These are the activations of a small neural network, seen along a few directions. Each row is one input.
In each table, some parts of the input vary, and every possible input appears once, in random order.
Descriptions start from the smaller parts, as in this example, which fits no table here: line(4) and (point or line(11) or (values(3) and ring(5))).
Shared parts are said once, and a part with two or three values counts as separate values.

Other details of the inputs shift rows strongly along two fixed directions, in all tables alike. That doesn't count.

A family of inputs:
r1: [ 44  13 -38  77   5   4 -55 -24   4  21  -3 -40  15   4]
r2: [ 46  28 -38  98  -2   1 -82 -46  12  30   7  -9  21  21]
r3: [-26  13 -17 -36   1  -7  -1 -16 -25 -11  17  16 -23 -13]
r4: [ -1  -8  -7 -55   5  -9  -8 -18 -21 -10   6 -14 -23 -23]
r5: [ 23  22 -47  83   2   0 -50 -22  -9  31   7 -15  24  18]
r6: [-28 -14 -10 -56 -17 -30  -7 -12 -32  -5   9   9 -26  -7]
r7: [ -9  -4  40  18   6  13  12  60  22   0 -39  30  42  44]
r8: [ 25   1 -44 -12   0 -16 -41 -66 -13  -4  40 -24 -17 -36]
r9: [  7 -11 -24 -23 -15 -17  -7 -34 -11 -10  25 -19 -18 -28]
r10: [-16   1  37  13 -14  17  28  51  14  -7 -22  32   5  17]
r11: [  2  -4  44  15   9  35  28  41  24  -2 -39   1  30  23]
r12: [  6  -7  46  14  12  31  40  33  27 -11 -35  11  22  20]
r13: [ 10  -8  39  39   0  15  18  51  26  -5 -24  -9  37  17]
r14: [ 34  20 -29  98 -11  -2 -63 -23  16  24  -5  -7  19  25]
r15: [ -8  11 -38 -15   4 -14 -31 -38 -36  11  26  -2 -10  -7]
r16: [-44  -3   9 -55 -11  -6  39  24 -23 -21   1  25 -22  -9]
r17: [ 15   5  42  29  12  25  42  45  33  -7 -31  12  40  16]
r18: [-12  -3  -8 -36  26 -18  18  -9  11  19  41  -1 -25  -6]
r19: [ -8  11  36  21  -1  25  19  49  25  -6 -27  37  21  25]
r20: [-11 -11 -15 -45 -13  -4   3 -24 -16  -5   0 -19 -26 -24]
r21: [ -4 -17 -13 -32  -7  -6   9 -36 -19  -9   7 -10 -31 -26]
r22: [-10  -9  17 -37  -8  -5  40   6  -7 -17  -1   1 -14 -20]
r23: [-17  -8 -20 -47  12 -30  25 -11   3  16  42  -4 -39 -17]
r24: [-17 -18  39 -56   3  -3  24  19  -6 -21   2  -2  -1 -13]
Description of these inputs: values(2) and (point or ring(5) or ring(6)).
The inputs of r1 and r4 match in every part but the values(2) part. If r10 is changed in the same way as r1 into r4, which row does it become?
Answer: r19
Which other rows does r12 become when the values(2) part takes its other values? List them by row number.
Answer: r21
Which other rows does r15 become when the values(2) part takes its other values? List them by row number.
Answer: r5

A family of inputs:
r25: [ 33  -5 -22  27  -3  -9 -28 -38   0   4   8 -30   8 -17]
r26: [-16 -21  12 -83  -7 -16  20 -17 -16 -26  18  -2 -32 -36]
r27: [ -33  -17   10 -106    6  -15   44  -15  -17  -22   24   10  -53  -36]
r28: [-18   6  36  31 -12  22  39  61  13  -8 -32  38  28  40]
r29: [ 33  10 -36  59  10   2 -22 -39  11  23   9 -23   7  -8]
r30: [-11   2  25  33 -20  19  12  38   8  -5 -36  27  17  31]
r31: [  7  -1   3   2   4   7  26   9   9  -2  -5  -9  -3 -16]
r32: [ 32   6   9  61  19  23  -9  18  32  12 -17 -26  37  18]
r33: [ 23  -5  -4  15   0   3 -16 -10   2  -6  -1 -27  10 -14]
r34: [  8  -7 -58 -68  -3 -37 -45 -95 -37  -4  57 -30 -56 -60]
r35: [-18 -10  26 -50  -1   0  55  19   9 -17   2  15 -21 -20]
r36: [ 52  19 -84  62  16  -9 -84 -94 -10  34  39 -57  -8 -29]
r37: [-47  -1   1 -78 -24 -16  24  -3 -36 -24  21  38 -44 -17]
r38: [ -4   7   3  24   2   4 -19  15  -5  10 -19  20  27  32]
r39: [-11  -8  32  28  10  -1  30  66  34  17 -13  13  29  47]
r40: [  9 -13  -7 -19   0  -7  -4 -22  -2  -3   8 -20  -4 -14]
r41: [ 16  -1  24  48   7  20  37  35  36   4 -26   2  29  14]
r42: [-10  -7  56  -4  10  28  69  69  29 -10 -33  10  19  14]
r43: [-40  -4   0 -86  -7 -23  -7 -14 -41 -13  16  32 -33 -10]
r44: [  5   7  34  69  -6  26  -6  50  24   8 -53  23  47  55]
r45: [ 24  35 -94  57   1 -22 -96 -85 -39  30  41 -20  -4 -18]
r46: [  2  12  16  66 -17  24 -10  38   8   2 -37  15  26  33]
r47: [ -3  18 -38  22 -18  -5 -31 -24 -27   2  14   5 -11  -5]
r48: [ -69  -19   65 -105  -31    2   70   60  -18  -42  -21   59  -34    4]
r49: [ 20  -4 -28   5  10  -8 -24 -43  -1  10  17 -30  -6 -15]
r50: [  1  -3  18   2  15  15  30  25  15  -2 -12  -8   6   3]
r51: [-14   0  10   4   8 -14   7  33  21  15  14  14   1  24]
r52: [-54 -14  51 -94 -19  -5  36  40 -20 -28 -22  46 -25  11]
r53: [ 16  12 -36  59  11 -18 -45  -3  13  37  19 -20  12  20]
r54: [-11   8  -5  -7  -1  -3 -25   6 -24   3  -8  11   8  14]
r55: [ 42   4   4  67   3  14 -17  10  22   4 -18 -31  38   6]
r56: [-50   0   4 -87  -9 -21  20  -1 -37 -20  23  37 -32 -14]
r57: [ 11 -17  46  18   1  20  33  44  28 -14 -31  -4  35  17]
r58: [  32   12  -75    7   12  -22  -66 -103  -18   23   55  -39  -37  -42]
r59: [  2   2 -29 -33   5 -15  -2 -49 -11   4  34  -8 -39 -38]
r60: [ -32  -24   18 -115    2  -16   36  -13  -15  -24   24    4  -46  -35]
r61: [ 25  -2  19  39  10  21   2  26  25   1 -20 -21  34  12]
r62: [ 11  22 -40  61   2  -4 -45 -27 -12  19   9   5  22  15]
r63: [ 21   3  26  67  20  31  28  41  44  10 -32  -3  41  32]
r64: [ 31   5  18  77  21  30  10  29  46  18 -26 -13  46  33]
r65: [  1 -12   3 -50  -7 -16   4 -21  -9 -16  17  -9 -21 -30]
r66: [-15   4 -12 -25 -18 -10 -32 -14 -33  -2  -8   5 -17  -1]
The inputs of r40 and r34 match in every part but one. If r62 is changed in the same way as r40 into r34, which row does it become?
Answer: r56
The inputs of r29 and r42 match in every part but one. If r44 is changed in the same way as r29 into r42, which row does it become?
Answer: r66
Describe the family of inputs behind these rows.
Answer: values(3) and (point or ring(5) or line(8))
A walk changes only the line(8) part. It starts at r31 and steps to r42. List the rest of the walk in order.
Answer: r50, r36, r32, r61, r33, r55
Which other rows does r63 become when the values(3) part takes its other values? List them by row number.
Answer: r27, r50

A family of inputs:
r67: [-46  -7  52 -39 -11   5  71  69  14 -19 -11  40 -11  15]
r68: [  4  -4 -19 -43  -2 -17 -39 -49 -35   3  13 -10 -21 -23]
r69: [  4   0 -18  21 -19 -12 -30 -15 -23  -4  -1  -4   6  -5]
r70: [ -8   8 -33   3  -8 -22 -14  -3 -11  12  12   1  -6   6]
r71: [  3   8 -30  -2  17 -19 -40 -34   0  23  18  -5  -7  -8]
r72: [ 27  21 -20  84  15  17 -10  -1  24  27  -6   8  19  20]
r73: [ 14 -27  18 -44   2   1  34   1   6 -24  -1 -30 -10 -31]
r74: [ 45  -1 -10  76  21  13  -3   0  56  32   6 -40  30  -3]
r75: [-21   6  44 -23  23  22  55  59  21 -13 -14  29  19  26]
r76: [ -2  -4   2  25   9  -1 -10  27   8  20  -2   0  16  33]
r77: [ -6  -3 -29 -41 -19 -25 -48 -52 -34 -10  20 -20 -28 -18]
r78: [-25  -9  56  -1 -21  22  47  58   5 -24 -35  27   9  10]
r79: [ 32  22  -7  82   0  20 -15 -17  14   1 -24  -3  21  20]
r80: [ -23  -10   -7 -100   -6   -6    3  -42  -46  -25   24    7  -38  -42]
Describe the family of inputs behind these rows.
Answer: values(2) and (point or ring(6))
The inputs of r78 and r67 match in every part but the values(2) part. If r80 is changed in the same way as r78 into r67, which row does it become?
Answer: r75
